Each row below holds a small network's activations on one input, seen along a few directions.
Each table varies a few parts of the input and shows all the possible inputs, shuffled.
A made-up example of a description, with smaller parts first: one of 8 places around a ring, together with either a single point or one of 11 places around a ring or (one of 2 separate values, together with one of 6 places along a line).
Shared parts are said once, and a part with two or three values counts as separate values.
In the rows, 128 means zero.

Other details of the inputs shift rows strongly along three fixed directions, in all tables alike. That doesn't count.

A family of inputs:
x1: [180 144 191 162 160 174 203 163 180 109 129]
x2: [110 123 148 112 150 120 142 128 155 165  93]
x3: [193 113 147  89 151 105 122 173 118 114 167]
x4: [ 81 127 106 128 104 115  88 107 102 143 135]
x5: [172 129 181 131 130 142 128 163 145 107 153]
x6: [111  97 151  93 143  99 102 135 145 180 110]
x7: [125 188 139 125 106 113 106 123 122  58 174]
x8: [128 126  82 140 120 135 111  92  94 118 103]
x9: [185 129 151  77 153 114 115 168 121 116 167]
x10: [ 78 159 104 141 115 140 126  99 113 128 120]
x11: [175 142 168 107 138 121 147 166 140 106 152]
x12: [144 145 180 114 141 142 133 173 137 116 172]
x13: [111 103 138  90 158 133 110 148 125 188 117]
x14: [109 144  92 149  99 101 134  93 124 122 114]
x15: [146  76 116 101 160  95 129 148 123 170 101]
x16: [ 79 106  99 142  99 188 181  81 185  78  96]
x17: [ 88 124  96 169  94 111 128 107 111 129 126]
x18: [108 137  84 155 106 128 139 103 103 133 124]
x19: [149 138 189 117 144 143 104 158 151 107 163]
x20: [106 120 102 122  92  84  89  98 107 136 124]
x21: [104 142  89  98 120 103  83 104 104 131 115]
x22: [104 114  88 139  95 106 100 109  97 148 135]
x23: [101 143  87 138 110 133 125  99 101 140 124]
x24: [171  93 171 130 126 109  92 180 140 116 169]
x25: [118 100 131  85 171 137 117 146 115 183 115]
x26: [124  77 140 118 133  83 117 146 146 176 110]
x27: [115 121  89 170 100 118 109 104 118 116 108]
x28: [128  98 140  94 139 100 111 133 143 187 110]
x29: [153 160 110 128 109 133 123 137  78  71 179]
x30: [123 119  79 164 109 122 110 105 112 115 105]
x31: [133 108 137 117 172 154 135 129 137 159  88]
x32: [141  78 121 105 155 123 131 148 112 187 121]
x33: [123 135  79 120 121 107 127  93  95 122 105]
x34: [115 109 152 114 138 109 137 120 157 179 105]
x35: [149 158 180 100 147 125 130 163 151 104 156]
x36: [120  97 150 102 153 134  90 136 144 178 104]
x37: [106 120  99 101  71 153 124 129 129  35 198]
x38: [110 107 143 122 139 135 140 133 140 189 113]
x39: [170 145 106 153 119 130 115 139  99  51 161]
x40: [ 98 192 117 168 158 167 233  84 156 105  63]
x41: [170 161 111 128 118 141 100 127  97  65 168]
x42: [125  95 132 140 148 130 161 150 138 171 107]
x43: [145 194 151 165 134 175 166 127 146  58 137]
x44: [151 144 125 126  86  82  86 134 108  76 189]
x45: [121 120 132  88 175 128 140 129 136 165  90]
x46: [123  94 129  90 168 134 119 147 113 183 115]
x47: [109 119 142 117 157 148 148 141 138 176 104]
x48: [106  46 121  56 120 126 126 138 178 138 119]
x49: [131  79 133 113 137  86 120 150 143 176 104]
x50: [161 171 120 141 105 142 104 127 112  65 168]
x51: [152 160 121 110 114 131  59 140  97  69 175]
x52: [164 163 121 145  99 138 105 131 106  61 163]
x53: [ 90 176 118 192 127 175 232  87 143 125  81]
x54: [ 94 142  99 153  96 129 135  99 106 133 120]
x55: [167 137 176 109 128 112 136 165 143 111 157]
x56: [111 110 105 141  92 111  74  96 107 135 123]
x57: [152 175 218 182 157 189 228 138 203 101 126]
x58: [103 168 106 195 134 141 232  92 162 109  68]
x59: [132 122 135 109 149 123 149 128 152 172  96]
x60: [104 110 155 131 137 136 149 127 147 185 118]
x61: [127 111 131 113 162 147 158 133 126 178 110]
x62: [119 123 140 106 157 124 144 131 149 165  91]
x63: [112 143  89 127 138 146 103  92 102 116 102]
x64: [ 99 147 106 151 114 139 106  91 122 116 106]
x65: [175 152 110 146 117 136 116 130 100  60 166]
x66: [122 181 213 158 162 182 219 153 183 108 143]
x67: [175  99 178 122 126 116  92 170 140 123 174]
x68: [123 108  89 145  96 110  79 102 107 136 122]
x69: [162 104 162 118 127 111 113 193 125 125 178]
x70: [ 93 115 102 135  90 107  93 104  96 147 136]
x71: [127 117  79 119 107  87  98 106 101 137 121]
x72: [158 106 173 117 122 114 112 179 129 134 188]
x73: [ 92 140 111 152 109 133  98  87 124 120 111]
x74: [110 138  97 150 103 133 102  87 119 128 112]
x75: [107 143 100 180 142 154 210 107 125 121  91]
Each input here is: one of 3 separate values, together with either a single point or (one of 4 places along a line, together with one of 6 places along a line).
Changing only the choice among 3 separate values turns x26 into x17. The same change can be made to x14. Which row results?
> x22
Changing only the choice among 3 separate values turns x23 into x59. The same change can be made to x70. Which row results?
> x20
Change only the place on the line of 6 in x15. List by row number the other rows that result.
> x3, x9, x33, x40, x45
Change only the choice among 3 separate values in x9. List by row number the other rows that result.
> x41, x61

A family of inputs:
x76: [145 176 157 143 113 147 178 155 151  16 188]
x77: [ 90 127 132 132 157 123 143  93 139 203  60]
x78: [142 168  35 218  86  81 134  74  62  92 100]
x79: [ 82 158  53 144  66 113 115  55 119  64 116]
x80: [110 123 184 132 192 143 179 145 163 203  75]
x81: [144 199 182 157  97 138 140 135 166  40 184]
x82: [133  45  84  78  85  95   6 137  72 161 170]
x83: [152 224 167 163 124 149 169 149 115  47 185]
x84: [ 97  81 125 132 136 149 133  94 169 180  57]
x85: [202  77 194  40 133  96  68 220 145  99 219]
x86: [172 131 194 130 198 185 198 182 164 148 120]
x87: [161 228 170 152 125 141 151 129 133  44 167]
x88: [167  80 124  44 151  89  61 187  88 160 167]
x89: [ 83  78 112 125 127 133 183 103 155 189  78]
x90: [104 118 104 107 160 126 158  94 144 181  48]
x91: [ 70 101 140 144 126 127 141  93 173 199  70]
x92: [164 136 199 108 208 159 218 187 178 138 118]
x93: [188  92 210  70 112  98  57 224 127 133 242]
x94: [ 82  75 119 143 143 154 142 107 155 182  65]
x95: [157 172 158 165 107 175 162 153 140  31 188]
x96: [ 92  78 123 137 137 152 139  97 163 182  61]
x97: [ 58 169  76 176  67 114  98  70 106  87 133]
x98: [117  51  78  57  90  69  23 147  83 148 167]
x99: [179 135 201 122 199 179 189 170 173 142 111]
x100: [144  77  65  49 116  70  26 139  49 166 163]
x101: [110 183  47 155 100 135  94  56  83  78 104]
x102: [ 90 122 120 137 145 127 150 101 117 214  80]
x103: [123 133  45 228  54  78 128  70  93  85 118]
x104: [ 94 101 192 145 153 151 191 149 195 202  92]
x105: [166 201 140 159 143 171 153 146 113  31 172]
x106: [ 96 184  42 140 100 117 126  60  87  80 105]
x107: [181  73 125  64 148 112  43 174  76 170 172]
Changing only one part turns x86 into x95. The same change can be made to x102. Which row results?
> x93
What do these inputs look like to the network?
> one of 2 separate values, together with either a single point or (one of 3 separate values, together with one of 5 places along a line)
Change only the choice among 2 separate values in x107. List by row number the other rows that result.
> x82

A family of inputs:
x108: [ 76 173 138 190 109 161 201  90 170 107  93]
x109: [134  37 137  63 165 104  97 163 130 230 103]
x110: [ 73 152  79 165  62 118  97  64 107  99 123]
x111: [104 187 125 191 140 171 205  90 141 113  89]
x112: [175 111 174  81 153 128 129 188 139 124 170]
x113: [ 81  78 110  97 162 122 108 101 132 238  53]
x114: [121 126 111 117  76 112  68 133 110  76 179]
x115: [145 160 158 124 143 153 185 146 152  90 146]
x116: [151 160 161 137 151 168 173 147 147  93 140]
x117: [153 130  92 113  99  95  59 130  80  74 172]
x118: [151 152 158 142 146 150 188 149 143  92 144]
x119: [110 186 124 185 134 153 205  88 151 103  85]
x120: [ 97 171  56 140  85 101  84  68  85  87 123]
x121: [144 135  93 109 104 112  54 130  72  80 178]
x122: [124 138 140 138 152 141 143 125 128 145 111]
x123: [133 134 137 146 147 145 147 129 130 153 110]
x124: [183 110 178  86 156 127 121 184 150 120 157]
x125: [ 50 105  24 118 102  97  50  46  71 195  65]
x126: [149 165 165 148 147 141 184 149 139 101 145]
x127: [ 99 191 125 182 140 171 201  88 143 111  89]
x128: [126 154 178 152 120 144 170 150 170  95 154]
x129: [128 116 114 123  70 109  66 122 113  79 185]
x130: [103 162  57 158  88  99  90  72  78  90 121]
x131: [137  38 139  74 171 118  83 161 126 231  98]
x132: [126 120 116 118  72 113  64 126 110  79 179]
x133: [ 89  74 105 109 155 108 119  98 140 235  42]
x134: [137 144  93  93 103 116  54 126  82  78 177]
x135: [142  36 138  78 169 120  84 163 127 234  98]
x136: [181 104 170  96 151 125 129 191 130 129 169]
x137: [140 142  91  97 101 115  52 127  78  79 178]
x138: [169 149 155 155 141 151 178 148 151  91 135]
x139: [126 142 141 124 143 132 160 132 136 141 120]
x140: [154  94 186  98 130 127 118 191 163 118 178]
x141: [178 112 178  83 157 127 123 180 152 120 155]
x142: [135 130 133 144 139 130 159 134 128 150 117]
x143: [143 130 137 150 142 129 153 131 138 146 105]
x144: [153 134  89 107  95  97  57 129  83  74 173]
x145: [132 136 171 152 117 151 175 145 178  89 157]
x146: [ 99 163  52 157  84 104 101  78  70  99 131]
x147: [ 83 164 141 198 103 159 202  78 174 109  98]
x148: [ 82  76 106  96 154 108 125 105 132 235  58]
x149: [188 102 173 101 154 123 120 186 140 125 157]
x150: [184 102 167 102 149 127 131 190 130 132 168]
x151: [100 114 146 147 115 126 144 120 162 148 122]
x152: [139 133 140 146 145 127 152 129 138 143 106]
x153: [ 60 116  87 156 144 133 184  68 137 210  31]
What do these inputs look like to the network?
> one of 2 separate values, together with either one of 5 places around a ring or (one of 3 separate values, together with one of 6 places along a line)
Change only the place on the line of 6 in x109. List by row number the other rows that result.
> x112, x115, x118, x136, x150
